Each row below holds a small network's activations on one input, seen along a few directions.
In each table, some parts of the input vary, and every possible input appears once, in random order.
A made-up example of a description, with smaller parts first: one of 8 places around a ring, together with either a single point or one of 11 places along a line or (one of 3 separate values, together with one of 6 places along a line).
Shared parts are said once, and a part with two or three values counts as separate values.

Other details of the inputs vary at random and push rows far along three fixed directions, the same in every table; ignore that.

Table:
x1: [  5  -2 -45 -10 -14  16  13 -40 -23  -7  -5  17  39  -1]
x2: [  8  -6 -52 -11 -18  -4   4 -35 -22  -1  -8   7  29  17]
x3: [-30  12 -21  14 -11  -1  -1 -39   2 -10  14 -25 -26  -3]
x4: [-19 -20 -10  16 -31 -21 -46  -8 -32 -24 -35  11   6 -22]
x5: [-12  -6  31   9   0 -12 -17  23   7  -2  -7   3 -16  -8]
x6: [  3 -21 -33   2 -27 -18 -35 -10 -40 -19 -37  14  19 -12]
x7: [-29   0  25  11  -1 -13 -13  10  13  -4  -2 -11 -32  -9]
x8: [-51  16  -6  27 -14  -6  -9 -40   8 -16  14 -35 -47 -15]
x9: [ 33   0  -4 -23  22  11  23  16  22  18  21   7  13  22]
x10: [  8  12 -12  -9   7   5  30 -19  18  20  20  -8   8  29]
x11: [ 13  12 -23 -13  10  12  38 -16  -7  16   5  -7  12  16]
x12: [ 39   2  -7 -15  17  10  17  13   8  15  15   4  16  21]
x13: [-25   4  24  11   9   3  -3  11   2 -10  -2 -10 -33 -27]
x14: [ 32 -34 -10  -9 -11 -12 -47  34 -35 -20 -38  33  27 -21]
x15: [  0 -31   5  -2 -13 -13 -39  30 -44 -25 -55  34  16 -38]
x16: [25 13  0 -9 19 14 28  1 25 21 31 -8  5 26]
x17: [-40  13  18  12   7   7   9 -10  11 -10  10 -17 -39 -23]
x18: [  4  22  -7  -1   6  25  36 -29  11  14  25  -2  21  14]
x19: [-36   1   2  26 -23 -16 -27 -22 -13 -15 -12 -16 -19 -14]
x20: [ -4   5 -54   3 -28  15  10 -63 -32 -10  -3  12  46  -2]
x21: [ 10 -35  -1   2 -18 -17 -57  30 -33 -29 -41  32  15 -34]
x22: [ 15  14   9 -10  23  14  33   2  35  22  36  -8  -4  25]
x23: [-33   7  37   6  11   2  12  10  16   0   1  -5 -30 -15]
x24: [ 51  -7  -2 -18  16   9   9  24   5  14   6  18  32  18]
x25: [ 14  -7  59   3  24  -4 -19  63  22   3   2   2 -27 -13]
x26: [ 31  -6 -26 -13  -3  -2   3  -3 -16   9  -9   7  29  20]
x27: [-35  22 -19   9 -16  -4   5 -26   9 -18  19 -36 -30  -2]
x28: [ -8  -8  24   3   5  -7 -21  24  10  -8  -1   2 -19 -15]
x29: [ 22   6 -28 -10   1   3  21 -17  -4  15   7  -5  18  29]
x30: [-31   2   6  15 -10 -14 -15  -9  -1  -8  -6 -18 -30  -9]
x31: [ 33   3  17 -20  25   7  28  27  28  29  18   7  12  31]
x32: [  1  -8  27   4  10   1 -15  36 -12 -11 -17   7 -14 -31]
x33: [  8  -5  66   5  20 -10 -14  60  23   9  -4   4 -23  -6]
x34: [ -6  18 -40   0  -5  11  27 -54  10   7  29 -17   6  22]
x35: [  8   7 -10 -18   8  15  36 -13   4  15   7  10  25  16]
x36: [ 59 -26 -29 -19  -6   2 -19  20 -32  -3 -23  39  58   6]
x37: [-62  28 -16  20 -26 -14   4 -41   7 -19  13 -50 -46  -2]
x38: [-19   8  14   6   7   0   3  -1  22  -1  20 -13 -30  -2]
x39: [-53   4 -29  31 -35 -10 -29 -58 -18 -29  -4 -20 -20 -22]
x40: [ 14  -3  33  -5  22   1  -3  43  23   6  10   1 -20  -3]
x41: [-17  10 -65  -2 -19   5  24 -66 -33  -4  -8 -11  18   7]
x42: [ 41 -11  -4 -28  16   0  14  26   6  19  -2  19  28  24]
x43: [ 26   6 -18  -9   8  11  17 -11   7  13  18  -2  19  22]
x44: [  1   1   2   8   0  -1 -10   3   2  -4   4  -8 -11  -4]
x45: [ 19 -12  25  -1   5  -8 -17  37  -1   4 -14  13   6   0]
x46: [14 -2 70 -6 25  8 11 58 23 18  0 22  4 -6]
x47: [-16   4  24  18   1  -5 -18   9  10  -9   4 -16 -33 -15]
x48: [  1 -26  -1   5 -19 -21 -45  21 -32 -20 -40  18   5 -21]
x49: [-38  12  10  25 -12 -10  -7 -22   5  -5   6 -25 -30  -3]
x50: [ 29 -13 -38 -12  -9   4  -6 -11 -17  -2  -6  20  39   9]
x51: [ 15 -23  12  -8  -2 -15 -27  35 -12  -6 -27  24  11  -9]
x52: [-17  28   7  -4  12  21  53 -31  28  24  32 -14  -1  22]
x53: [ 14  22  31 -10  25  21  47   9  30  32  25   2  13  24]
x54: [-29  10  43  12   8  11   5   7  20  -3  12  -2 -22 -21]
x55: [ 17 -14 -57 -16 -16  12   4 -32 -39 -14 -20  28  49  -6]
x56: [  2 -11  31   8   0 -15 -27  35  -4  -5 -19   4 -13 -12]
x57: [ 30   8  10 -14  22   6  28  19  21  27  17  -6   3  30]
x58: [-34   7   8  16  -7 -11  -7 -11   7  -4   2 -23 -35  -5]
Each input here is: one of 2 separate values, together with either a single point or one of 8 places along a line or (one of 4 separate values, together with one of 5 places around a ring).
Q: Changing only the choice among 2 separate values turns x51 into x21. The same change can be made to x52. Which row results?
A: x54
Q: Which other rows does x43 become when the choice among 4 separate values takes its other values? List them by row number.
A: x16, x24, x36
Q: Which other rows does x10 become when the choice among 4 separate values takes its other values? List them by row number.
A: x4, x5, x31

Table:
x59: [ 25 -15  31  -1  13  -8 -30  58   1  -7  -9   8 -14 -14]
x60: [ -1  14   0   0   1  -2  18 -19  24  20  23 -16  -2  30]
x61: [ 51 -20  -5 -25   8  -9  -4  43 -17  10 -24  24  34  16]
x62: [ 17  13 -30  -8   2   1  28 -24   1  20  14 -16  11  38]
x63: [ 11  12  -7  -4   9   7  14 -12  28  13  34 -14  -4  22]
x64: [ 23 -16  43   2  11 -16 -25  59   3   8 -18  11  -6  -1]
x65: [-14  20   3  -3   9  14  41 -22   9  16  12 -10  -2  10]
x66: [ 47 -23   5 -20   1  -7 -12  36   0  14 -13  36  45  22]
x67: [-26  10  42  26  10  -8 -18  19  27  -5  19 -31 -59 -15]
x68: [ 15  18 -25  -9  10  27  39 -30   4  12  25  -6  18  14]
x69: [-40  12  57  19  15   9   0  14  32  -6  19  -8 -43 -29]
x70: [  4  18   3  -1  16  24  32 -16  21  12  31  -6   5   8]
x71: [  3  15 -18  -6  11   6  21 -13  15   5  25 -24 -18  15]
x72: [-39  11  55  12  18   9   6  19  29  -7  16  -7 -46 -31]
x73: [ 15  10 -44 -20   9   8  32 -21   7   7  20 -13   4  22]
x74: [  3 -26  16  14 -20 -26 -56  28 -25 -17 -40  18   6 -18]
x75: [ -8  20  10   3   9  15  36 -22  17  20  21  -8   7  17]
x76: [ -7  -1 -63   6 -32   0 -12 -62 -14 -14  10  -3  22  11]
x77: [-33   5 -68  20 -49   0  -7 -87 -57 -21 -26  -5  31 -10]
x78: [ -4  19  -4  -6  16  23  38 -17  14   8  24  -9  -6   2]
x79: [ -7 -30 -39   6 -45 -10 -42 -27 -66 -30 -58  43  57 -29]
x80: [-60  -3   6  20 -13 -17 -32  -7  -4 -33 -11 -23 -59 -40]
x81: [  3 -14  53  -8  14   0  -4  52   2   2 -22  31   5 -20]
x82: [-81  -8  -5  31 -38 -32 -46 -28 -29 -39 -37 -22 -51 -43]
x83: [ 55 -20  -9 -16   7  -1 -18  32  -6   1  -7  24  31   9]
x84: [ 49 -22  -7 -32  11  -9   1  46 -14  11 -27  28  33  14]
Q: Describe the family of inputs behind these rows.
A: one of 2 separate values, together with either one of 5 places around a ring or one of 8 places along a line
Q: Changing only the choice among 2 separate values turns x59 into x62. The same change can be made to x68. Which row results?
A: x77
Q: Which other rows does x82 become when the choice among 2 separate values takes its other values? List them by row number.
A: x80
Q: Which other rows does x75 become when the choice among 2 separate values takes its other values? List them by row number.
A: x70
